A small network was trained on made-up records. Each row is its average activation on records with the value named, seen along a few directions.
Related values have similar rows: they may be neighbours, one step apart, or belong to one group.
Strong random noise was added to every row along 16 fixed directions; ignore it. To show where, here is one row again and again, with new noise each time:
[ 286   73  154 -471  -84   58  365 -477 -231 -267  217  -61  285   95
 -107   24   52 -131  148 -178  350   42 -136 -163 -167  -53 -147 -102]
[-177 -201  178  252  204   66 -132  205 -138 -263 -239  115   65  224
 -236  768  410 -125  188  -38  -80  224 -141 -300 -251   76   -5  -27]
[ 509   91   -4  -87 -275  179 -106 -235 -208  399  -71  356  -36 -190
 -200  185  -55   31  -38 -273 -162 -370 -181  107 -263  251 -278 -145]
[  11    5 -552  -71  125  214  139 -459   90 -218   94  164  373  290
 -174  224  160 -196  296  205  392  -88  198 -197 -191  198   75    4]
[-110 -133 -195  211   90  487  443 -136  219  206  385 -261   78  -60
   86  100 -209 -361  137   81 -198  157  193   89  218  279 -110  -59]
[-180  -19  442  109    2 -151 -267  339 -127  -55 -530   54 -308   76
 -168  365  215  268 -168  133 -208   -4   16  -98  417 -163 -273 -163]
[ 371 -106  370 -210  108  276  -46   50  145  105 -179 -104  -82  163
  574  -19  132 -333  424  147 -172   84 -182  -31  301  198  429 -479]
[ 324  -96  436 -246 -144   -3   60  -34   19  311 -368 -150 -164   38
 -280  -45  149  239 -150 -187  164  -92  142 -122   25 -106   84 -188]
[-126 -449 -245   12  223   26  195   16   26  364 -511 -315  -88  508
 -103   72  567 -128  -79 -146  260  426   95  225  -12  -41  196  259]
[ 166 -242  -15  136  -15  191  304  -58  183  599 -137 -219 -323  102
 -363   82  312  130 -276 -306   24  188   91  178 -316   -9  112  176]
[ -45  176 -479  192   58  261  -19   75   87 -173   39  241 -209   49
  288  395  542  -26 -293   -5   41  112  280  114 -149   55  -26  -11]
[ 175  -68 -441 -299  -73  -83  335 -344  -79  -98   70 -137   99  221
  692 -676    5 -373   83   38  533   50   14  257   84  196   76   59]
[-337 -193  -78  296  -18 -415  233 -127  -30 -371  161 -194  -43  216
 -348   50 -139  137 -247  397  255   76  228 -294  -31 -454   60  344]
[-311   -8  151  535   -4   20  295  206  613  174  300 -120 -289 -242
 -113 -298 -343  212  182  289 -259  -85  -37   17  -24  356  -67  124]
[ 193 -188 -258  279 -226 -315 -240  230 -212  -35 -208  311 -109   39
  -68  286   56   24 -300   93   -2 -221  139 -240 -263 -230  -42   88]
[-134   96 -200   51 -109 -314 -160   68   47  -76 -379   35  245 -368
  310 -126  -46  -22  106 -142  423 -328  -35  495 -163  352 -112   71]
[-125  171  275 -219  -10 -270  -20  371  -34 -252  -59 -124  603 -449
 -408  336 -350  -38  243 -278  -53   26 -322   91   42 -362 -507   -2]
[-142  -94  -21  -99   39   91   85  169  227 -154  112  -21  164  116
  479  -16  243  -85   96  406 -150    3  451 -210  382   23  295 -138]


W, 16 values:
w2: [-137  -98  136  298 -188  -98   80  137 -102 -111  135  -65 -517 -155
  649   89  124  -18 -378  321 -343  -32  257  103  286 -124 -102  -91]
w5: [  63   50  -91  -93  -28  -79 -208  268  109  -25  366  240  423 -236
  394   67  357  -53  204 -183 -306    9 -136  149 -657  -29  587  284]
w6: [ 105  -94    4 -312    0  -87   89 -158 -192   34  107  -25   68  252
   50 -188 -190 -133  162  186 -241   60 -239   21  409 -199  -56   37]
w14: [-100   80  180  359  312  147 -175 -346 -159    5 -276 -141 -669  183
  119  440  365  -44  -70 -102  104  317 -548  460 -253   39  242  -21]
w4: [-229  146 -274  -26  132 -165  183  160  316 -246   78 -225  108 -154
  293 -191   97  -56   22 -115  292  211   -1  411  -49  -92   74  206]
w11: [ 341  -74  -24  219   -9    2  -50  -63  -37    1  320  239 -441  170
  163 -296 -220  -77  177  228 -163  -47 -374 -323 -295   91  118  -88]
w9: [ 240   49  -68 -420  225   56   48  -88 -121 -127  -92   72  -49  408
  -10   -1  485  -24   85 -244  147  423 -426  -61 -247 -148  111   -3]
w12: [ 100 -219  286 -473 -102   27  274   -3  -10   52   13  -84  311   -7
  223   83  277   42   80   41 -135  -83  270 -210  280   19  -26 -151]
w15: [  23   94 -183 -161  -28  171  169 -442 -154  299  114  108 -271  124
  -60 -268  175  186 -160 -140   21  -28  -96  238  -51  210 -351   93]
w13: [ 222 -260 -395  -55  -63  -32   55   89  201  437 -176  -79  302 -143
   56 -276 -231 -297  376 -160  100 -147 -119  190 -200  131  -66   39]
w16: [ 290 -244 -100    2 -324  -54  259  357 -173  125  486  254  -77   84
  154 -672 -230 -143 -117 -239 -222   44  -13 -504 -245  189 -256  182]
w8: [  41  -86  198  397 -145  -13  200    0  -41   48  345   33 -348 -238
 -154  191 -324   96 -210   89 -411  -51 -142 -168  -41   25 -384  -36]
w1: [ 165  129   71 -397   12 -193  -65 -161  170  126 -146  -34  268 -154
  -50 -406 -316   95  442   84  144 -314 -237   89  126   12   -6 -203]
w3: [  45 -177  -58  -64 -118 -213  -78 -391 -294  -94 -162   30  288   17
    0  276  -91 -139  185  215  187 -328   76   -3    0  -84   49  -50]
w7: [-452  -65  169   91   69 -222  -13  -50 -182 -442  -78   -5   46  -89
  410  206  354   77   39   86   62  -30  -24   87  -58  323  -67   28]
w10: [ 341   15  -98    5  -47  158 -391  102 -426  263  -83  -19  -91  -82
  134  229  -98 -207 -460 -361 -299  151  -38  296   61 -308  233  -44]
The values of W form a ring.
List every value one step from w12, in the order listed.
Answer: w8, w10
List every value one step from w3, in the order listed.
Answer: w2, w5
List every value one step from w7, in the order listed.
Answer: w9, w1
List every value one step from w4, in the order listed.
Answer: w6, w16

U, 16 values:
u15: [ 107  297  284 -544 -119  -16  339   68 -229 -686  592  159  304  125
   27 -305  166  -57   77 -369  325  294 -108 -565 -395  -77 -196   54]
u16: [-399   11  390   10   73  385  290  153 -125 -329  172 -263 -101  -43
  111  147  339  -10 -243 -278  126  331  553 -297  155  140 -203 -166]
u1: [ 108  -66  439  -93   74  105 -116 -120 -157 -142 -317   15 -219  250
 -115  358   59  -46  258  269  -58  -73 -110 -369  389  -92 -190 -462]
u4: [-252 -235  640  203  164  -80 -112 -132 -393  -75 -234 -568 -379  331
  -41   19 -285 -191 -158  123   50  387 -164  125  525 -353  315  -15]
u6: [-401   31   59 -211  200   98 -273 -447 -231 -138 -197  133    7  452
  218 -281  475  219  -20  222  266  -22  354 -128  232  424  435   44]
u11: [-372  228  152  105  233 -188 -433  114 -120 -416 -100  106   27   43
   33   29 -142  123  100  203 -115   89 -296  -46  236  -60   48   42]
u10: [ 232  256  140 -359  101  296  146 -247 -108   16   67   64  -56  -34
 -103  239  187  -26  211 -280 -168  187 -579  242  -43  -67 -502 -166]
u13: [ 202 -132 -166 -115 -138 -285 -179  344  -20 -229   81  581  410  243
  203 -202  556  -14  284 -240  188 -102  -38 -514 -972  349  465  273]
u3: [ 109   54  111  201  197  374  -64 -190  -88  -45  299  -57 -386  314
 -413 -121 -334  -43 -116   -8  -43  278 -134 -513   -3  -29  165 -132]
u2: [-432 -167  466  112   35   73 -434  201 -247  306 -135   89  242  136
 -273 -155 -104  160  -14  -53 -395  -86  239 -160  228  420  368  212]
u5: [-418 -329 -117  145  167 -162  579  105  403 -129  110 -685  503 -185
 -139   14 -275 -218  213  -47  402  240  209  149  -58  -14   61  274]
u7: [ -47   38   84  322  -40  187  -17 -171 -151  102  262  -47 -218  -38
   16  -10   65    6 -454 -303  -29  178  121  134 -367  177  422  263]
u12: [  64  132  163  100  -52   52 -340  -84 -466 -152  402  325   82  -35
 -144  547  -87   31 -340   28 -638   25 -115  -39  -85 -298  199  152]
u14: [-120   16  123 -192   30  -23 -323 -307 -571 -204 -292  147   42  295
  -71  -31  -23   32 -118  103  213  -90  115 -323  429  130 -210 -198]
u8: [-370  -46   37   16   47 -112  -74  109  -60  144   40   65 -184  224
 -126  -68  433  369 -369  183 -322  153  254    2  155 -287   55  297]
u9: [ 208 -316 -176   11   23 -185  132  283 -162   46  144 -195  285  -39
 -288  300  -10 -254 -206 -525   10  416 -219  -26 -604 -490  135  359]
The values of U form a ring.
A walk along U starts at u12 and steps to its neighbour u5. Put u16, u4, u13, u2, u7 in the order it reaches them.
Answer: u16, u4, u13, u2, u7
List every value one step from u11, in the order listed.
Answer: u3, u9
List every value one step from u10, in the order listed.
Answer: u6, u8
